These are the activations of a small neural network, seen along a few directions. Each row is one input.
Each table varies a few parts of the input and shows all the possible inputs, shuffled.
A made-up example of a description, with smaller parts first: one of 2 separate values, together with either a single point or one of 11 places along a line or (one of 6 places along a line, together with one of 8 places around a ring).
Shared parts are said once, and a part with two or three values counts as separate values.

Other details of the inputs vary at random and push rows far along two fixed directions, the same in every table; ignore that.

A family of inputs:
r1: [ 16   9  12 -12  24   9  -8 -10  14   6   8   8]
r2: [ 10 -18   3  30 -11  22  16   1 -31  47 -20   1]
r3: [ 19  -7  -1 -13  16   3 -16   3   2  -7  -3   7]
r4: [-25   9  -7 -14 -15 -12  11  -1   9 -10  13 -16]
r5: [-21  11 -18   8 -14 -13   2  -2   5 -21   7 -12]
r6: [ 11 -12   4  26 -10  37   4  -2  -7  38 -20  12]
r7: [  8   2  16 -11  20   9   6  -5   8  -3   6  12]
r8: [ 15  -7   7  19 -12  24   6  -4 -33  46 -24 -10]
r9: [ 6 11 11  2 24  6  0 -2  9 -3  3 17]
r10: [19 -8  8 -7 15  1 -5  9  9 -8  2 13]
r11: [-18  12 -10   3 -18 -13  13   3  14 -16  16 -11]
r12: [-21   2  -6  17  -5 -39  10   4 -15 -10  19 -11]
r13: [ 15  -9   9   1  14  -1  -9   2  12 -10   3   6]
r14: [-24   3  -5 -11 -19 -16  12  11   6 -17  13  -6]
r15: [ 2  3  7 -9 21  6 -1 -7  0 -8 -3 10]
r16: [-22  -1 -12  11 -15 -22   0  10  10 -25   5 -11]
r17: [-27   3  -8  -6 -17 -17  10  13   2 -20   7  -3]
r18: [-11  -6 -15  14 -39  17  10  -1  -1  32  -8 -15]
r19: [ -8  17  -4   1 -32 -41  19 -11  -5 -12   6  -5]
r20: [  9  -8   0   5  15  -2 -18  -2   4 -15  -5   5]
r21: [-15  -2 -15  -3 -19 -21  -5   5  12 -15   8 -20]
r22: [ 12  10   7 -10  25   7 -14 -13   8   3   4   6]
r23: [-18  -1 -19  -1 -17 -22 -11   2   7 -18   5 -20]
r24: [ 22  -6   3 -16  16   2 -13   5   8  -5   3   8]
r25: [ 13  -4   8 -20  16   8 -14  -1  -3  -6   1  10]
r26: [ 15  -8   0  -4  19   2 -12   5   1 -12  -6  12]
r27: [ 6  9  6  0 24  7 -9 -8  4 -1 -1 13]
r28: [ 3  3 12 -6 22  6  5 -3  4 -7  1 15]
r29: [10 10 14 -5 22  7  3 -4 15  2  8 13]
r30: [ 14  -8   7  -3  19   0  -7   9   6 -14  -1  15]
r31: [ 14   4   1  -5  15   7 -11 -13   5  -6   5   2]
r32: [ 16  -5  12 -22  15  10 -10   0   2  -2   5  12]
r33: [-27  10 -13 -13 -14 -14   6  -3   4 -14   8 -17]
r34: [ 13 -13   1  25 -10  24  12  -1 -31  45 -23  -5]
r35: [-23 -13 -14   8 -36  13   8  10 -16  24 -20  -5]
r36: [ -8   7   2  21 -41   7  11   1 -35  41 -24 -33]
Each input here is: either a single point or one of 5 places along a line or (one of 5 places around a ring, together with one of 6 places around a ring).
Question: A walk changes only the place on the line of 5. It starts at r36 and steps to r8. List the rest of the walk in order.
Answer: r34, r2, r12
Question: Which other rows does r4 become when the place on the ring of 5 takes its other values? List them by row number.
Answer: r7, r15, r28, r33

A family of inputs:
r37: [  2  17   6  -2  15  -4   3 -13  -4 -10   9  -2]
r38: [ 12  -2   6   6  11 -14  -1   4  -4 -12   8   3]
r39: [  6   2   8 -12  10  -9   0   6  -4 -10   8   4]
r40: [-17 -10 -15   1 -24  -5   7  16  -3   4  -4  -6]
r41: [ 10   0   0  -1   5 -14  -6  -5   4 -15   4   4]
r42: [ 12   5   9 -10   6 -14   0  -1  -2 -10   7  -4]
r43: [ 29 -19  13  14  12  34 -13  -1  -7  29 -25  27]
r44: [-10  -6 -13  13 -34 -15   8   9  -6   3  -2 -18]
r45: [-17   8 -10  12 -27  -9  11   5  -7  13   5 -21]
r46: [-9 10  7 -7  5  5 18 -2 36 -5 21 18]
r47: [ -3   5   1   2  18  -1  -6  -1   9 -17   1   3]
r48: [ -4  -4   3  -8  15  -7   2   7   0 -13   3   7]
r49: [-33  -7 -29  11 -46  -4   0   7   7   5  -4 -22]
r50: [  1  -6   3   2  18 -11   0   7   1 -14   3   9]
r51: [  5  17   1  -4  11  -7  -1 -14   2  -8   6  -1]
r52: [  4   9   4 -11  13  -2  -2   1   3  -6  12  -2]
r53: [  4   9   3 -20  10   1  -9  -8  10  -6   6  -2]
r54: [  7  -8  -3   0  11 -10  -4  10   2 -18   5   8]
r55: [  4   1  10   6  17 -17   3   0  -6 -13   8   5]
r56: [ 40 -34  14  10  10  42 -15   2 -11  38 -26  22]
r57: [  1   9   8 -12  12  -2   6  -3  -6 -15   5   5]
r58: [ -3 -21  -4  17 -34  38   2   8 -15  51 -35   7]
r59: [ -1  14   1 -12  10   1  -4  -8   5  -8   6  -1]
r60: [-25   8  -8  12 -22 -11  15   0 -12   9   6 -19]
r61: [ 28 -15  17  -7   4  34  -8  -6 -11  38 -23  17]
r62: [ -1   9   7 -10  20  -3   1  -4  -3  -8  14   1]
r63: [-5  6 11 -6  4  4 19  2 32 -6 15 25]
r64: [ 34 -28  12   8   7  37 -17  -2  -7  33 -24  24]
r65: [-20  -7 -22  15 -25  -3   5  12   1   5  -1 -15]
r66: [  9   5  -2   0   9  -8 -12 -10  11 -12   6  -3]
r67: [  3  -5   2 -19   6  -2 -14   2   9 -16   3  10]
r68: [ 11   7   5 -12   7 -13  -2  -8   1 -11   4   1]
r69: [-40   3 -25   9 -44   0   7   9   3  10  -7 -20]
r70: [  2   6   6   8  20 -12  -2  -5  -1 -10  10   0]
r71: [-11   2  -4   9 -24 -14  12   8 -13   7   3 -13]
r72: [  9  10   6  -9   6  -8  -3  -6   4  -5   8 -12]
r73: [ 27 -15  23  14  13  29   4  -8 -27  43 -17  16]
r74: [ -2   2   5 -10  14   0  -1   4   3 -19  -1   9]
r75: [  5  11   8  -4  11  -9   9  -9 -10 -13   6   3]
r76: [  5   7   5 -19   8  -2  -5  -3   7  -6   8  -7]
r77: [  7   2   9 -20   5 -10  -2   3   0 -11   6  -2]
r78: [-16   3  -8  17 -20 -13  14   1 -10  -1  -5  -8]
r79: [ -1   2  10 -11  14  -8   6   1  -9 -12   9   4]
r80: [ 10   5   2   4   9 -13  -2  -6   0 -14   1   9]
r81: [ -2   0  -3 -17   7   4 -16  -2  15 -12   6   1]
r82: [-34  11 -17   5 -34   1  17   1  -8  11  -1 -22]
r83: [ -6   8   1  -8  16   6  -4  -1   9 -15   4   1]
r84: [  0   1   4   2  13  -6  -2   5   4 -19  -1   9]
r85: [  0   4  -2   1  12  -1 -13  -2  12 -16   3   4]
r86: [-27   8 -15  21 -28  -9  12  -2  -5   6  -4 -19]
r87: [ -4 -23 -12  20 -30  40   4   9 -12  58 -28  -2]
r88: [ 10  11   5  -6  10  -9   3 -10  -5 -11   3   7]
r89: [-35  -2 -20   8 -26  -3  12  11  -1   9  -2 -16]
r90: [ 28 -27   5   9   7  41 -15  -2  -2  33 -20  10]
r91: [-28  -9 -24   0 -41   3   5  10   3  13  -5 -23]
r92: [  3   9   5 -15   8  -4  -1  -4  -1 -14   3   6]
r93: [  4  -8   1 -18   4  -5  -8   7   6 -16   4   4]
r94: [  9   4   2   7  14  -9  -5  -1   3 -11  11  -3]
r95: [ 18 -18   9  16  20  31  -7  -1  -6  31 -18  16]
r96: [-27   9 -22  20 -35 -14   8  -1   0   5  -3 -20]
r97: [ 11   2   1   2   7  -7  -7  -4   7 -10   7  -9]
r98: [  8  12   2 -11   8  -7  -6 -12   7  -5   6  -5]
Question: The inputs of r42 and r72 match in every part but one. If r55 is changed in the same way as r42 into r72, which row does it become?
Answer: r70
Question: The inputs of r59 and r92 match in every part but one. If r82 is changed in the same way as r59 into r92, which row does it become?
Answer: r57
Question: What is each input in this table made of?
Answer: one of 2 separate values, together with either a single point or (one of 5 places around a ring, together with one of 6 places around a ring)
Question: Which other rows does r66 become when the place on the ring of 6 takes its other values? List them by row number.
Answer: r70, r86, r94, r96, r97
Question: Which other rows does r87 become when the choice among 2 separate values takes its other values? List them by row number.
Answer: r40
Question: Which other rows does r84 become when the choice among 2 separate values takes its other values? List them by row number.
Answer: r47
Question: A walk changes only the place on the ring of 6. It starts at r48 and steps to r74. List the rest of the walk in order.
Answer: r58, r67, r93, r40
Question: Which other rows does r67 become when the place on the ring of 5 takes its other values? List them by row number.
Answer: r41, r61, r64, r68
